Each row below holds a small network's activations on one record, seen along a few directions.
Here are examples, each followed by its value of one field, ZON.
The largest differences between rows may come from other fields.
In the rows, 500 means zero.
Strong random noise was added to every row along 18 fixed directions; ignore it. To show where, here is one row again and again, with new noise each time:
[584 371 557 505 494 405 605 571 485 528 703 472 375 498 575 558 557 606
 633 369 651 525 564 347 404 641 576 397 522 598 535 479]
[615 312 456 540 425 525 431 399 290 773 439 631 318 494 612 590 760 500
 703 381 709 544 404 478 490 551 435 569 527 449 460 461]
[394 737 600 605 529 451 453 575 396 494 621 305 829 284 470 230 468 194
 451 452 499 766 498 608 511 397 413 573 459 481 394 521]
[369 671 513 547 445 404 449 420 432 516 605 268 660 436 574 291 616 447
 440 558 568 571 550 590 587 580 281 486 468 564 392 485]
[646 572 337 461 386 606 698 545 569 583 493 626 284 597 465 563 586 502
 563 448 482 533 561 465 477 458 444 510 585 461 446 475]
[366 410 695 335 572 482 276 609 465 569 281 526 755 385 569 482 457 436
 495 586 506 442 800 667 685 500 481 524 641 556 438 441]
[577 735 317 523 438 389 582 301 521 441 738 611 549 779 599 678 541 569
 438 458 438 529 403 450 370 388 678 603 441 651 667 590]
[522 569 557 444 706 768 236 455 504 709 344 480 414 562 568 447 567 399
 442 666 703 538 360 458 534 542 388 446 452 403 638 514]
[388 454 499 388 510 449 360 418 546 561 472 639 612 459 509 395 428 388
 465 589 543 473 422 666 639 455 547 519 685 456 355 520]
[676 496 468 561 439 650 687 622 442 249 374 574 428 477 502 677 530 730
 694 461 476 552 303 296 381 552 475 412 407 441 579 565]
[472 568 511 501 384 346 586 434 569 251 531 667 684 429 543 594 555 570
 650 404 514 472 589 469 501 453 691 510 725 567 349 576]
[508 612 299 706 609 417 509 425 697 664 731 384 528 461 432 708 371 433
 382 465 781 291 599 566 535 567 483 563 517 643 541 637]
[590 618 532 290 551 503 387 596 474 630 307 679 597 518 511 558 435 507
 538 513 459 567 564 452 512 429 503 548 517 541 616 515]
[562 457 646 408 505 405 316 536 567 469 342 580 507 285 286 446 638 452
 546 468 506 356 635 359 661 452 331 308 796 475 427 463]
[451 624 514 529 556 559 554 560 516 638 454 392 475 478 603 541 634 519
 505 451 656 454 681 445 405 649 497 470 453 481 493 504]
[641 506 523 687 742 302 352 503 522 463 292 449 459 448 375 642 537 745
 595 669 397 470 463 444 628 343 416 544 301 648 738 600]
[431 511 607 348 558 443 526 371 459 435 629 393 437 446 635 303 624 548
 671 434 460 440 441 267 518 555 505 492 516 447 586 518]
[530 373 648 598 505 445 499 545 442 335 548 334 517 548 562 581 719 635
 527 506 414 477 565 395 440 548 493 361 377 630 624 482]
[405 589 470 403 446 443 748 626 401 261 528 453 456 474 631 316 306 883
 595 606 522 631 298 469 461 764 456 383 411 416 399 460]
[563 567 504 676 489 625 490 432 360 459 479 484 529 563 557 710 712 481
 494 444 560 498 567 464 446 437 477 497 505 500 580 475]

[563 409 605 546 451 384 408 483 273 611 305 736 646 452 433 566 667 365
 558 463 341 671 568 617 563 186 551 502 641 498 413 431] : movop
[475 286 512 648 582 517 588 396 467 710 501 370 456 339 490 501 536 388
 614 537 593 473 488 545 644 442 390 425 524 498 421 554] : kaz
[685 363 417 423 530 283 459 573 725 576 547 598 274 588 390 457 347 588
 628 550 359 576 542 546 599 375 577 721 415 702 584 532] : kag
[535 626 664 560 592 521 394 621 305 387 558 428 694 562 671 477 402 533
 559 530 542 865 546 534 421 465 586 638 299 634 658 459] : gida
[499 380 651 384 615 316 576 301 559 645 696 509 278 427 449 354 745 404
 626 373 455 364 543 173 524 388 591 250 754 450 530 499] : movop
[520 637 574 612 530 394 515 556 554 322 604 395 554 487 594 571 503 645
 617 440 625 566 777 444 461 566 597 608 472 682 538 506] : nad
[684 544 494 222 476 774 558 750 564 530 498 553 583 571 448 612 207 386
 455 489 401 535 704 436 559 453 343 493 538 607 702 466] : munof
[472 374 675 534 572 585 391 580 432 603 580 338 583 541 567 445 549 399
 378 617 606 637 543 573 510 566 404 270 454 606 529 432] : dab
[439 495 437 509 574 332 393 318 734 659 550 503 512 555 441 498 593 456
 362 670 575 341 509 585 636 471 475 331 627 633 431 597] : dab
[520 461 461 750 483 409 678 264 442 587 423 495 469 577 503 652 758 543
 531 602 419 562 460 519 498 289 519 321 477 575 437 571] : gida
[315 549 421 454 579 451 372 212 413 898 541 630 611 537 652 547 496 299
 382 454 724 403 418 629 474 488 695 584 612 411 445 545] : rugog
[441 696 505 447 491 554 621 583 649 546 452 379 452 388 565 332 684 435
 636 390 506 490 686 400 424 596 494 593 457 426 404 552] : vuku
[408 731 463 528 438 559 757 615 528 362 369 522 707 490 534 589 388 570
 457 557 421 574 717 609 472 466 561 454 545 504 360 503] : kaz
[368 481 518 731 548 567 608 553 477 420 412 324 478 639 691 650 692 641
 475 601 463 461 883 727 498 531 586 618 364 565 461 417] : zibap
[668 616 278 378 263 494 732 394 514 625 563 505 467 575 567 560 673 501
 672 309 347 500 318 274 336 509 385 608 272 584 608 681] : numiv
[468 472 478 533 548 422 554 412 519 587 569 418 548 384 463 576 466 489
 504 441 592 327 536 409 539 548 444 412 550 535 516 574] : zomob
[451 717 526 391 612 522 747 680 384 675 445 467 602 563 516 587 227 508
 333 485 361 598 718 475 365 427 612 419 422 484 628 431] : kag
[540 471 495 731 387 421 533 504 456 357 686 489 626 449 426 545 529 431
 451 426 591 640 293 527 379 496 554 383 502 545 398 542] : rugog
[569 567 485 412 556 749 376 298 323 711 553 515 552 439 547 528 503 166
 571 302 587 466 354 316 504 375 423 693 530 356 704 554] : mozep
[495 454 519 502 350 666 538 296 284 462 630 382 533 543 627 543 697 431
 505 383 565 446 373 341 448 579 345 396 514 456 556 475] : tefum
[499 499 542 626 638 361 349 490 532 500 534 479 568 460 493 577 454 563
 489 495 629 485 456 486 441 543 621 545 393 589 592 578] : zomob
[580 428 401 631 540 381 433 470 455 621 574 521 344 324 451 531 442 527
 683 356 749 453 452 489 557 567 453 710 522 471 469 520] : nad
[577 564 433 519 483 622 526 717 269 618 275 495 576 386 407 579 390 486
 461 452 411 557 477 569 498 480 272 596 345 390 566 440] : puf
[452 431 573 616 683 454 617 463 459 380 443 492 441 588 521 591 484 722
 463 660 371 497 390 463 456 419 669 312 407 478 610 511] : munof
[582 648 418 348 494 508 442 588 680 469 477 413 538 450 381 426 393 568
 440 546 486 393 311 314 470 673 271 398 339 548 628 644] : zibap
[462 603 417 560 498 600 711 498 480 510 573 490 318 475 537 395 593 466
 570 423 539 533 510 489 457 512 515 548 555 307 383 453] : ziv
[411 623 532 656 436 463 464 510 315 357 439 567 779 399 462 697 521 465
 370 331 530 418 552 539 363 490 619 490 576 413 442 476] : numiv
[503 537 408 550 392 596 497 533 498 488 547 485 595 493 534 500 362 427
 487 494 619 607 466 646 501 565 447 636 453 530 412 516] : mozep
[488 438 575 452 624 536 624 648 439 634 640 573 362 409 446 357 326 364
 505 392 569 644 421 454 405 481 659 416 604 314 454 410] : puf
[746 391 480 453 499 510 284 680 480 541 461 731 514 412 316 684 420 419
 544 329 543 453 406 415 465 465 471 597 525 512 653 522] : ziv
[580 460 522 716 584 712 538 634 360 318 372 463 274 570 442 695 545 601
 494 483 397 450 800 570 562 373 474 680 509 388 612 288] : tefum
[544 599 364 534 493 330 314 423 544 515 614 559 432 367 384 282 354 516
 559 570 733 592 299 608 707 542 297 626 616 503 360 509] : vuku

Here are new rows. What is ZON for each?
[425 455 627 340 608 641 492 552 593 533 578 398 555 408 458 422 412 315
 406 477 502 352 549 379 527 540 470 325 615 433 567 505] : puf
[452 745 514 575 568 454 450 612 577 454 422 298 599 297 452 312 534 455
 564 475 467 536 608 506 529 523 375 686 348 483 478 562] : vuku
[467 395 482 588 556 296 520 428 459 546 369 623 512 444 491 614 534 613
 600 511 442 439 479 559 526 399 651 558 500 502 455 560] : gida
[626 463 450 350 330 789 827 469 485 505 531 421 595 549 594 651 578 413
 616 457 359 476 486 298 495 468 279 292 481 589 603 612] : dab
[563 371 409 284 401 495 663 687 527 638 237 748 374 608 528 633 611 630
 583 423 207 402 539 503 368 493 645 585 401 431 514 506] : dab
[582 569 559 756 566 221 322 699 509 418 452 579 448 257 315 385 488 648
 581 428 771 721 316 475 358 641 591 486 440 454 345 504] : kaz
[482 462 509 678 480 451 522 396 401 500 673 514 544 515 528 475 501 399
 490 486 600 687 365 590 450 422 609 476 525 510 407 500] : gida
[521 419 472 598 464 634 411 593 430 566 373 516 631 424 404 449 427 247
 454 544 412 669 354 741 557 343 412 645 408 434 414 516] : tefum
[617 521 481 430 574 606 593 575 672 583 522 553 369 417 402 404 398 397
 604 489 583 591 308 325 446 495 505 398 520 423 497 619] : gida
[410 406 612 544 519 461 419 406 339 378 677 368 655 376 624 443 490 452
 608 392 584 485 468 471 539 554 508 615 488 516 539 506] : zomob
[345 521 641 770 502 601 552 393 574 355 447 379 616 412 683 555 812 454
 628 504 743 525 767 557 484 554 644 437 630 516 253 534] : kaz
[546 542 378 393 385 340 505 453 587 566 579 531 338 542 442 375 541 525
 538 415 393 447 557 480 528 500 452 681 492 530 480 473] : mozep
[647 597 400 709 437 467 436 466 108 575 531 652 437 557 365 684 418 582
 340 480 661 653 498 613 562 404 294 431 651 465 509 256] : kaz
[605 375 629 347 520 636 465 353 586 377 504 534 408 641 719 461 624 547
 804 601 488 631 528 355 622 407 564 555 554 646 612 544] : rugog
[387 478 487 596 453 735 482 279 393 336 372 610 584 531 801 644 698 525
 718 545 697 463 636 665 653 484 567 703 699 430 338 490] : ziv
[665 557 374 566 423 352 634 477 516 557 664 613 387 417 279 436 361 460
 545 465 567 663 445 489 609 364 352 412 697 546 369 478] : zomob
